Each row below holds a small network's activations on one input, seen along a few directions.
Each table varies a few parts of the input and shows all the possible inputs, shuffled.
A made-up example of a description, with smaller parts first: one of 4 places along a line, together with either a single point or one of 9 places around a ring or (one of 2 separate values, together with one of 8 places around a ring).
Shared parts are said once, and a part with two or three values counts as separate values.

Other details of the inputs vary at random and push rows far along two fixed directions, the same in every table; ignore that.

Table:
r1: [ 27  33   5 -25 -43  19 -20 -34   4   1 -14]
r2: [ -5  60  -1 -54 -32  18 -46 -31   9   6  -4]
r3: [  4  20 -18  21   3   9 -10 -19  -6 -44 -46]
r4: [-22  -6   5  -7   5 -34  16  29  12  -2  19]
r5: [-26 -10  11 -39   6  -7  11  26  12  43  52]
r6: [  0 -36  -4  11  -1  18   3  -2   8  -6  13]
r7: [ -6  -5  14 -18   6 -43  10  37  -4   8  24]
r8: [-26   5   0 -36 -11   9   5  12  14  27  40]
r9: [ -1  18 -12 -21  -3  37 -18 -29  -4   7  -9]
r10: [ 11   5  -5 -22 -22  49 -37 -40   5   4   2]
r11: [ 30  15  14 -15 -28  10 -30 -28  -2  -7  -7]
r12: [ 21 -38   1  49  10 -22  12  21 -10 -51 -22]
r13: [ -7   2  27 -41   1 -16  17  -4  20  67  58]
r14: [  7  -7 -11 -11  -5  34 -13 -17   4   9  -6]
r15: [ -2 -32 -16  45  27 -28  27  21  -6 -34 -25]
r16: [  6 -34  21   4   6 -25   6   8  15   7  16]
r17: [ 12  -5   1   5  -6 -21  15   2 -10  -5  -2]
r18: [ -5  70  22 -81 -40  20 -36 -49  17  42  23]
r19: [-18  -3  -6   5  12 -14  14  32   8  -1  23]
r20: [ 19  34 -13   9 -12  11 -16 -25 -19 -41 -43]
r21: [ 17  25 -14   2 -24  27 -24 -33   8 -25 -40]
r22: [ -9 -27 -15   7   9   7  20   4  -1   8  12]
r23: [ -3 -16   0  35  28 -37  30  41 -20 -45 -13]
r24: [  6   0  34 -37  -4 -36  20   4   4  45  38]
r25: [ -3  52 -12 -31 -16  30 -40 -19   3   2   0]
r26: [-12   8 -27  22  17  31  -3   5 -15 -45 -29]
r27: [ -1  42 -24  15   2  34 -21 -16 -10 -41 -30]
r28: [ 10  13 -34  31   3  25 -12 -19 -10 -33 -33]
r29: [ 13  32 -19  -3 -10  20 -32 -38  -8 -19 -40]
r30: [-14  -4  12  -4  26 -18  20  25   4  19  30]
r31: [ 31  32   7 -28 -33  18 -28 -32   1   6 -18]
r32: [ -7 -31   8 -23  -9   6  24   5  22  44  41]
r33: [ 11  21  -9  17  16  -5 -12   8 -28 -50 -40]
r34: [-33 -21  38  45  -6 -22   4  28 -30  68  -9]
r35: [-11  -2  22 -31  -5 -16  28  -1  24  58  57]
r36: [-24  33  20  29 -48  27 -34 -22 -28  47 -38]
r37: [ -4 -12  11   0  20 -29  17  10   5   7   2]
r38: [ -7   3   2  -5  -3 -32  10  29  -6 -15  10]
r39: [-20   1  18 -15   6 -30  25  16  12  11  27]
r40: [-15 -27  -1  -1  14  -1  29  11   5  15  21]
r41: [ -4 -46 -26  40  40   0  20  23 -18 -21 -17]
r42: [ 14 -30 -20  50  32   4   7  19  -6 -32 -32]
r43: [ 18 -19 -13  40  25 -23  10  18 -28 -39 -37]
r44: [  2 -14  -7  12  19  -7  11   5  -2  13  10]
r45: [  7 -28   3  19   1   0   7   3  13  -3  20]
r46: [  4 -31  15  11  -3 -20  12   6  18  -4  13]
r47: [ 17 -23 -14  45  20  13 -14   1  -5 -40 -23]
r48: [  3 -22   7   0  -2  -6  22   9  21  29  29]
r49: [ 16  18   1 -17 -18  16 -23 -27  13   4 -20]
r50: [-19 -14   2  -4  27   0  17  25  -4   7  16]
Each input here is: one of 2 separate values, together with either a single point or (one of 4 places along a line, together with one of 6 places along a line).
The inputs of r13 and r35 match in every part but the choice among 2 separate values. If r33 is changed in the same way as r13 into r35, which row does it become?
> r23
Change only the place on the line of 4 in r16. List by row number the other rows that result.
> r10, r11, r47
Change only the choice among 2 separate values in r15. List by row number the other rows that result.
> r29
A walk changes only the place on the line of 6. It starts at r38 and steps to r23. List the rest of the walk in order.
> r20, r17, r1, r12
A walk changes only the place on the line of 4. It starts at r33 and steps to r18. List the rest of the walk in order.
> r30, r50

Table:
r51: [  6  -1 -17  14  -3  32 -15 -18  -8 -14 -25]
r52: [  1  24 -13   6  -3  10 -18  -5 -13 -21 -27]
r53: [ -6 -26  16  19   8 -17  12  17  -4  27   5]
r54: [ 12  23  -7   0  -6   3 -16 -14 -10 -25 -25]
r55: [ -2  22 -14   7  -1  14 -16  -8 -11 -24 -24]
r56: [  3 -17   6  -1  12 -28  23  16   8  -1  17]
r57: [  3  19 -18   2   3  20 -13 -11  -4 -24 -21]
r58: [  7  -2 -14  22   1  29 -19 -16  -8 -14 -29]
r59: [-10  -9   9   4  14 -24  19  25  -3  12  11]
r60: [ 12  21 -10   0  -5   8 -13 -17  -4 -27 -21]
r61: [ -8 -18   1  -1  17 -16  19  22   5   4  20]
r62: [ 13  17 -13  -8  -2  15 -16 -15  -2 -29 -16]
r63: [  0 -14  11   1  11 -31  22  17   2   2  14]
r64: [ -5 -32   7  18   5  -7  18  14   4  19  15]
r65: [ -1  20 -16   6  -1  16 -16 -10  -8 -25 -22]
r66: [  4  21  -8   3  -5  10 -17  -9  -8 -29 -24]
r67: [  6   0 -17  17  -4  30 -14 -17  -8 -15 -28]
r68: [ -2  44  20 -83 -44  17 -20 -38  26  59  52]
r69: [  6  24  -6   2  -7   6 -20  -6 -11 -26 -27]
r70: [  2  20 -17   2  -1  17 -15 -10  -4 -25 -20]
r71: [ -9 -15   6   2  12 -23  19  22   4   3  17]
r72: [ -4 -36   6  13  15  -5  14  13   3  20  15]
r73: [-13 -12   7   4  16 -20  21  22  -1  10  14]
r74: [ -7 -30  10  20   4  -8  17  14   1  21  14]
r75: [  1   4 -11  25  -6  22 -14 -14 -14 -14 -34]
r76: [  6  45  24 -84 -48  11 -18 -43  30  57  50]
r77: [ -5 -20   1  -3  17 -18  18  22   6  -1  21]
r78: [  2 -20   6  -3  14 -24  21  19   8  -3  18]
r79: [ -6 -28  13  21   4 -13  16  18  -4  22   9]
r80: [-11 -11   8   4  15 -23  20  23  -2  10  12]
r81: [ -1 -12  13   1   9 -33  18  23  -1   3  11]
r82: [ -3 -35   6  16   9  -4  18  15   3  19  16]
r83: [ -4 -17   8  -1  11 -24  19  22   8  -2  18]
r84: [ 15  20 -13  -5  -5  10 -13 -18   1 -26 -18]
r85: [  1  48  29 -79 -49   7 -18 -41  22  59  46]
r86: [  8  -3 -16  20  -2  33 -17 -16  -9 -15 -23]
r87: [ -6 -16  10   1  10 -25  18  22   6   0  17]
r88: [ 16  17 -15  -8  -2  14 -15 -18  -2 -27 -15]
r89: [  3   6  -9  23  -8  20 -16 -13 -15 -12 -36]
r90: [  3   3  -9  29  -1  21 -19 -14 -14 -13 -35]
r91: [ -1  21 -15   6   2  18 -13 -10  -8 -23 -23]
r92: [  3  25 -10   3  -6   8 -19  -6 -11 -22 -26]
r93: [ -8 -18   0   1  16 -18  20  22   7   3  19]
r94: [  6   1 -12  24  -2  26 -19 -16  -7 -13 -30]
r95: [  4 -19   4  -3  15 -25  22  17   7  -1  18]
r96: [ -9 -31   8  17   6 -11  21  14   1  19  10]
r97: [ -3 -20   6  -3  14 -21  18  22   8  -3  19]
r98: [-10 -13   8   2  12 -25  18  23   1   5  16]
r99: [  2  20 -16   4   2  19 -13 -10  -5 -24 -22]
r100: [-11 -12   7   3  13 -25  17  24  -2   8  13]
r101: [  3  17 -18  -2   5  24 -14 -12  -6 -24 -17]
r102: [ -6 -13  13   0   9 -29  16  24   0   2  13]
r103: [ -4 -34   7  17  11  -8  15  13   6  20  12]
r104: [ -7 -31   6  14   6  -9  21  13   4  19  12]
r105: [ 13  25  -6  -1  -7   2 -16 -13 -11 -23 -25]
r106: [  5   1 -17  18  -6  28 -14 -17  -5 -15 -28]
r107: [  4  19 -15   1  -3  14 -16 -10  -3 -28 -20]
r108: [  4   7  -9  24  -7  18 -16 -11 -16 -12 -37]
r109: [  5   4  -7  28  -3  19 -21 -13 -15 -12 -37]
r110: [  9  16 -13  -6  -2  18 -18 -11  -2 -30 -15]
r111: [ -4 -34   5  18   7  -6  18  14   5  19  16]
r112: [  3  47  27 -80 -49   9 -18 -42  26  57  48]
r113: [  3  16 -19  -2   3  22 -17 -11  -6 -26 -16]
r114: [ -5 -26  14  21   3 -15  15  19  -5  25   9]
r115: [ -4  31  28 -62 -50  25 -24 -48  22  80  43]
r116: [ -1 -13  14   0   9 -32  19  21   1   2  12]
r117: [ -4  46  20 -83 -40  22 -17 -40  24  65  51]
r118: [  8  19 -12  -3  -5  14 -17 -11   1 -29 -18]
r119: [ -8 -28  12  20   4 -10  17  15  -2  23  12]
r120: [ -6 -18   2   0  14 -21  20  22   8   0  18]
r121: [  1 -17   8  -1  11 -27  22  19   9  -2  17]
r122: [ -9 -13   9   2  11 -27  17  24   0   5  13]
Describe the family of inputs behind these rows.
> one of 8 places along a line, together with either one of 3 separate values or one of 6 places along a line
The inputs of r117 and r59 match in every part but the place on the line of 8. If r95 is changed in the same way as r117 into r59, which row does it become?
> r105
The inputs of r103 and r90 match in every part but the place on the line of 8. If r84 is changed in the same way as r103 into r90, which row does it become?
> r63
Change only the choice among 3 separate values in r108. List by row number the other rows that result.
> r53, r114
A walk changes only the place on the line of 8. It starts at r114 and steps to r79. List the rest of the walk in order.
> r119, r74, r64, r111, r82, r86
Change only the place on the line of 6 in r116. List by row number the other rows that result.
> r54, r80, r100, r102, r122
